Each row below holds a small network's activations on one record, seen along a few directions.
Each row is followed by the record's values for the fields Beg, Dazuf, Rolev, Lon.
Not every record has every field; a missing one is written absent.
The largest differences between rows may come from other fields.
(in the rows, 500 means zero)
Strong random noise was added to every row along 9 fixed directions; ignore it. To show where, here is one row again and again, with new noise each time:
[498 781 597 606 340 467 764 308 433 431 532 280 607 505 382 541 599 228
 339 513 402 421 324 692 616 560 412 474 551 433 637]
[399 538 384 356 508 483 709 464 622 459 363 564 453 470 563 398 681 344
 508 734 434 668 540 539 336 475 433 452 563 424 536]
[704 685 433 544 446 403 552 475 275 274 596 525 403 605 325 818 229 610
 597 411 613 280 837 527 507 657 902 439 449 493 433]
[652 452 250 392 301 375 560 755 596 343 409 448 529 609 629 345 699 684
 506 462 453 462 299 320 587 587 358 325 671 559 496]
[608 248 631 582 310 493 694 181 157 601 573 528 453 606 738 816 609 530
 394 431 410 475 269 397 745 352 444 754 662 598 506]
[744 413 228 391 511 340 527 458 557 250 483 778 451 539 728 403 598 399
 634 610 610 485 464 576 434 532 369 491 611 634 393]
[674 686  65 563 211 509 659 581 617 151 357 454 598 632 756 384 820 539
 498 447 381 591 379 437 503 719 287 352 734 530 552]
[454 609 508 396 504 474 584 614 633 365 561 633 447 406 285 527 439 407
 565 355 366 465 357 496 556 621 668 452 528 411 447]
[647 519 433 624 382 508 463 384 374 373 523 413 556 559 594 575 519 546
 379 414 512 399 464 579 655 611 483 564 561 514 520]
[652 272 401 580 519 506 293 465 416 294 555 524 544 524 643 442 399 602
 466 438 582 414 574 570 565 609 503 574 533 470 475]
[581 449 575 545 358 374 670 442 422 386 568 306 630 550 500 374 572 348
 408 529 465 382 261 576 614 493 298 433 602 465 619]

[575 833 535 430 279 407 726 587 475 535 537 495 412 547 273 804 545 549
 467 255 365 337 214 372 760 568 712 439 565 577 426] : Beg=absent Dazuf=k4 Rolev=absent Lon=z3
[698 578 384 408 476 364 502 542 528 590 371 440 489 593 652 390 678 582
 487 684 688 381 381 563 551 497 298 439 518 672 475] : Beg=f2 Dazuf=k4 Rolev=l3 Lon=z1
[527 420 486 444 526 430 441 588 450 531 500 546 434 548 476 533 428 637
 511 537 563 458 656 435 462 459 597 473 451 531 464] : Beg=f3 Dazuf=k1 Rolev=absent Lon=z1
[460 394 382 596 567 684 247 270 549 458 514 669 459 428 714 600 547 452
 345 407 456 578 533 640 640 594 564 761 532 525 448] : Beg=absent Dazuf=k4 Rolev=absent Lon=z1
[277 225 544 499 693 672 445 591 618 380 592 660 511 379 482 368 358 456
 707 464 393 686 595 421 315 538 581 525 491 285 517] : Beg=f6 Dazuf=k4 Rolev=absent Lon=absent
[662 706 455 661 507 620 422 398 354 407 555 607 433 535 467 819 319 637
 595 276 554 407 624 556 571 705 760 614 450 519 405] : Beg=f7 Dazuf=k5 Rolev=l3 Lon=z1
[455 468 478 514 504 493 447 626 517 597 472 270 542 567 500 407 512 653
 532 598 611 460 650 416 492 517 483 365 464 511 586] : Beg=f6 Dazuf=k5 Rolev=absent Lon=z2
[599 244 557 725 423 516 513 334 257 221 632 404 635 579 598 467 336 432
 462 430 492 465 592 554 458 488 442 564 568 353 596] : Beg=absent Dazuf=absent Rolev=absent Lon=z2
[255 651 481 491 736 749 225 333 673 646 343 600 428 288 467 516 489 416
 265 595 481 699 754 755 414 549 655 722 347 388 443] : Beg=absent Dazuf=k4 Rolev=absent Lon=absent
[485 404 333 572 544 685 372 391 571 305 446 706 508 433 676 460 504 468
 471 414 401 685 576 576 402 594 508 669 547 368 445] : Beg=absent Dazuf=k6 Rolev=absent Lon=z3
[554 897 290 469 407 517 741 207 396 550 266 623 351 574 622 813 677 420
 412 719 515 662 815 595 309 441 616 588 495 571 440] : Beg=absent Dazuf=k6 Rolev=absent Lon=z3
[441 879 321 639 387 763 431 473 515 562 382 548 426 505 534 839 597 714
 428 259 359 646 623 392 578 677 719 615 504 554 439] : Beg=f6 Dazuf=k5 Rolev=absent Lon=absent
[449 359 402 378 597 457 628 523 777 337 620 874 482 403 596 316 632 175
 754 485 377 630 196 500 457 501 335 483 636 553 459] : Beg=f6 Dazuf=k4 Rolev=absent Lon=z1
[442 384 329 439 574 648 275 540 613 629 373 643 422 476 733 508 633 715
 481 537 516 652 586 408 481 523 486 617 501 568 414] : Beg=f4 Dazuf=k6 Rolev=absent Lon=absent
[519 430 575 387 430 260 904 408 421 449 564 453 490 586 483 439 568 207
 607 762 519 471 471 491 359 307 384 366 574 514 592] : Beg=absent Dazuf=k6 Rolev=absent Lon=z3
[717 792 400 351 531 293 545 603 578 478 544 693 398 519 388 581 487 466
 694 508 656 330 415 534 525 548 551 391 456 723 338] : Beg=f7 Dazuf=absent Rolev=absent Lon=absent
[597 829 410 279 498 250 777 503 600 597 315 532 445 537 485 385 710 305
 562 893 657 508 528 606 269 353 297 287 466 659 465] : Beg=f5 Dazuf=k5 Rolev=l4 Lon=absent
[537 338 715 676 486 536 653 245 276 377 774 579 542 524 497 657 340 287
 616 347 426 452 395 556 574 486 523 643 550 450 548] : Beg=f7 Dazuf=k3 Rolev=absent Lon=z1
[331 352 660 534 579 574 620 453 464 490 630 554 485 467 411 553 359 379
 664 471 425 580 585 435 424 446 613 529 499 396 559] : Beg=f6 Dazuf=k4 Rolev=absent Lon=z2
[621 795 219 248 551 431 454 654 823 550 251 765 344 424 559 433 726 546
 542 554 566 540 302 537 482 589 458 466 530 648 292] : Beg=absent Dazuf=k5 Rolev=l3 Lon=z2
[503 271 408 574 468 524 339 509 601 336 525 415 643 483 683 202 598 421
 372 495 459 532 346 568 547 538 234 509 597 460 574] : Beg=absent Dazuf=absent Rolev=absent Lon=absent
[603 454 284 264 455 338 674 580 607 514 313 691 409 555 678 376 729 495
 587 732 536 636 443 398 316 338 304 420 602 603 410] : Beg=absent Dazuf=k1 Rolev=absent Lon=z2
[398 630 484 510 620 583 512 294 403 606 439 515 401 501 499 687 443 465
 521 713 598 576 942 625 350 511 700 562 387 471 530] : Beg=f6 Dazuf=k3 Rolev=l1 Lon=z1
[425 774 599 546 544 599 259 627 540 747 436 231 510 438 293 573 438 718
 308 372 553 346 500 564 712 658 656 510 331 489 517] : Beg=f6 Dazuf=k1 Rolev=l3 Lon=z3
[378 511 512 614 389 756 355 564 456 543 417 375 503 481 467 655 469 807
 282 228 301 581 512 361 641 619 699 623 515 308 504] : Beg=absent Dazuf=absent Rolev=absent Lon=z2
[184 321 491 371 795 669 392 480 746 588 467 754 389 317 541 416 526 373
 599 664 443 771 694 539 323 481 622 590 423 385 491] : Beg=f6 Dazuf=k4 Rolev=l2 Lon=z1
[273 467 636 511 534 662 361 484 548 795 394 308 524 437 512 484 611 590
 278 529 433 588 446 507 626 478 476 598 440 420 592] : Beg=f6 Dazuf=absent Rolev=l2 Lon=z3
[456 693 525 508 447 538 525 400 355 832 343 182 442 603 568 678 645 692
 330 708 644 441 712 496 600 453 549 490 422 603 585] : Beg=f6 Dazuf=k4 Rolev=l4 Lon=z2
[618 388 429 682 412 517 490 467 329 229 594 370 578 606 558 513 359 562
 532 434 542 432 702 487 451 586 547 467 537 403 571] : Beg=absent Dazuf=k1 Rolev=absent Lon=z2
[519 298 610 260 490 310 703 625 436 706 553 625 334 563 502 594 548 583
 719 560 531 442 351 218 541 294 533 431 556 671 432] : Beg=f6 Dazuf=k5 Rolev=l4 Lon=z3
[557 642 570 357 638 317 479 641 592 559 645 696 396 431 224 573 323 421
 730 460 621 340 483 493 504 469 656 403 385 671 366] : Beg=f6 Dazuf=k1 Rolev=absent Lon=absent
[335 641 468 564 448 634 594 472 555 566 450 374 534 498 531 524 640 472
 466 536 403 629 533 457 486 535 480 477 520 472 606] : Beg=f6 Dazuf=k4 Rolev=absent Lon=absent
[526 501 508 600 453 686 579 287 356 505 440 639 418 486 618 778 497 563
 475 367 390 613 473 491 505 527 615 742 550 408 435] : Beg=absent Dazuf=k1 Rolev=l3 Lon=z3
[750 411 413 452 474 247 568 510 515 225 576 699 568 514 546 292 476 265
 596 534 557 439 330 585 380 398 251 432 580 592 425] : Beg=absent Dazuf=k1 Rolev=absent Lon=absent
[452 601 566 464 590 468 371 627 534 646 533 411 473 462 336 513 411 590
 512 514 603 406 596 489 527 507 598 436 371 558 489] : Beg=f6 Dazuf=k1 Rolev=absent Lon=absent
[558 705 576 556 613 412 388 358 362 575 470 256 544 536 387 494 344 453
 349 763 808 312 893 810 423 506 570 447 289 501 565] : Beg=f5 Dazuf=k4 Rolev=absent Lon=z3
[600 613 377 558 467 518 477 484 450 366 528 597 466 564 515 651 443 562
 522 408 514 464 661 514 504 615 646 506 502 536 456] : Beg=f5 Dazuf=k4 Rolev=absent Lon=z1
[648 180 640 268 726 155 265 629 390 710 518 518 419 547 439 336 276 650
 537 820 904 262 727 516 402 233 488 417 317 677 395] : Beg=f3 Dazuf=k3 Rolev=absent Lon=absent
[677 530 535 523 505 326 416 638 462 374 587 376 601 552 381 312 359 511
 537 523 669 284 498 587 491 537 410 352 443 527 507] : Beg=f2 Dazuf=k5 Rolev=absent Lon=absent

Here are new rows. What are their fields?
[316 544 525 664 410 703 501 480 555 384 462 348 638 435 431 427 497 439
 321 337 254 650 484 523 483 588 501 537 532 250 613] : Beg=absent Dazuf=k6 Rolev=absent Lon=z3
[694 347 557 557 422 330 579 492 319 417 633 396 572 636 553 474 436 521
 590 522 649 309 444 469 546 465 389 409 538 576 541] : Beg=f5 Dazuf=k5 Rolev=absent Lon=z3
[548 677 509 579 504 590 629 258 313 612 470 556 415 536 577 793 524 499
 567 589 558 552 690 543 426 463 565 624 449 572 460] : Beg=f7 Dazuf=k1 Rolev=l4 Lon=absent
[449 678 447 719 646 762 279 256 539 389 499 535 556 387 561 528 432 379
 390 445 498 573 713 834 489 713 561 686 407 385 510] : Beg=f7 Dazuf=k4 Rolev=l4 Lon=z1
[475 410 578 387 310 367 852 503 418 743 445 370 455 655 630 579 771 518
 555 666 457 547 305 254 566 281 337 412 639 646 596] : Beg=f6 Dazuf=k4 Rolev=l2 Lon=z2
[401 215 623 558 379 504 690 379 411 483 556 356 598 540 612 388 595 347
 407 535 347 585 334 448 519 361 311 539 623 400 654] : Beg=absent Dazuf=k6 Rolev=absent Lon=z3
[541 397 550 629 369 483 477 460 325 508 577 257 569 637 566 568 490 639
 425 456 554 349 517 453 652 524 495 479 524 521 600] : Beg=f3 Dazuf=k6 Rolev=absent Lon=z3
[588 336 673 330 500 278 582 520 346 792 477 465 444 569 516 500 529 586
 478 716 653 406 419 409 497 210 358 483 458 657 469] : Beg=f5 Dazuf=k1 Rolev=absent Lon=absent
[469 177 378 209 944 459  59 771 709 674 309 563 379 416 629 145 393 805
 627 902 908 487 876 553 256 496 536 433 300 471 397] : Beg=f6 Dazuf=k4 Rolev=l3 Lon=z2
[377 223 450 536 736 620 198 574 636 292 537 560 562 379 474 224 269 477
 536 532 531 601 797 597 282 582 569 508 417 283 503] : Beg=absent Dazuf=k3 Rolev=absent Lon=absent
[510 460 516 730 354 607 336 338 322 525 484 118 616 590 630 527 561 594
 137 456 495 393 573 619 742 578 458 586 522 472 644] : Beg=absent Dazuf=k4 Rolev=l4 Lon=z1
[440 515 455 685 423 642 603 274 484 322 482 417 623 483 643 402 610 263
 383 528 383 664 486 649 415 526 308 587 585 358 632] : Beg=absent Dazuf=k1 Rolev=absent Lon=z2
[529 625 574 450 544 420 380 472 474 627 466 455 464 463 361 555 425 505
 322 543 590 391 552 620 572 447 591 533 401 559 441] : Beg=absent Dazuf=k4 Rolev=absent Lon=absent
[402 439 570 427 443 455 756 548 484 603 507 586 457 519 481 547 573 442
 636 531 372 654 415 287 392 307 429 464 566 550 515] : Beg=f6 Dazuf=k1 Rolev=absent Lon=absent
[543 149 540 625 493 612  98 570 510 579 558 401 622 489 690 358 521 768
 313 281 513 398 228 462 829 568 336 652 533 545 495] : Beg=f3 Dazuf=k4 Rolev=absent Lon=z1
[391 269 646 678 525 697 334 395 425 519 640 524 563 434 548 577 392 542
 440 240 357 544 407 459 654 526 545 705 511 409 537] : Beg=f6 Dazuf=k6 Rolev=absent Lon=z1
[563 373 622 336 584 356 418 646 359 574 496 542 354 506 319 600 251 717
 502 528 612 359 707 416 447 393 777 466 378 446 372] : Beg=absent Dazuf=k1 Rolev=l4 Lon=z3
[700 119 502 496 525 369 370 389 342 485 508 494 527 574 757 365 488 544
 446 625 678 406 509 554 514 341 303 578 531 585 474] : Beg=absent Dazuf=k6 Rolev=l4 Lon=z3
[418 384 462 436 620 495 276 618 550 535 344 341 544 472 475 256 421 629
 322 719 611 547 807 574 326 454 502 433 392 365 529] : Beg=absent Dazuf=k4 Rolev=absent Lon=absent
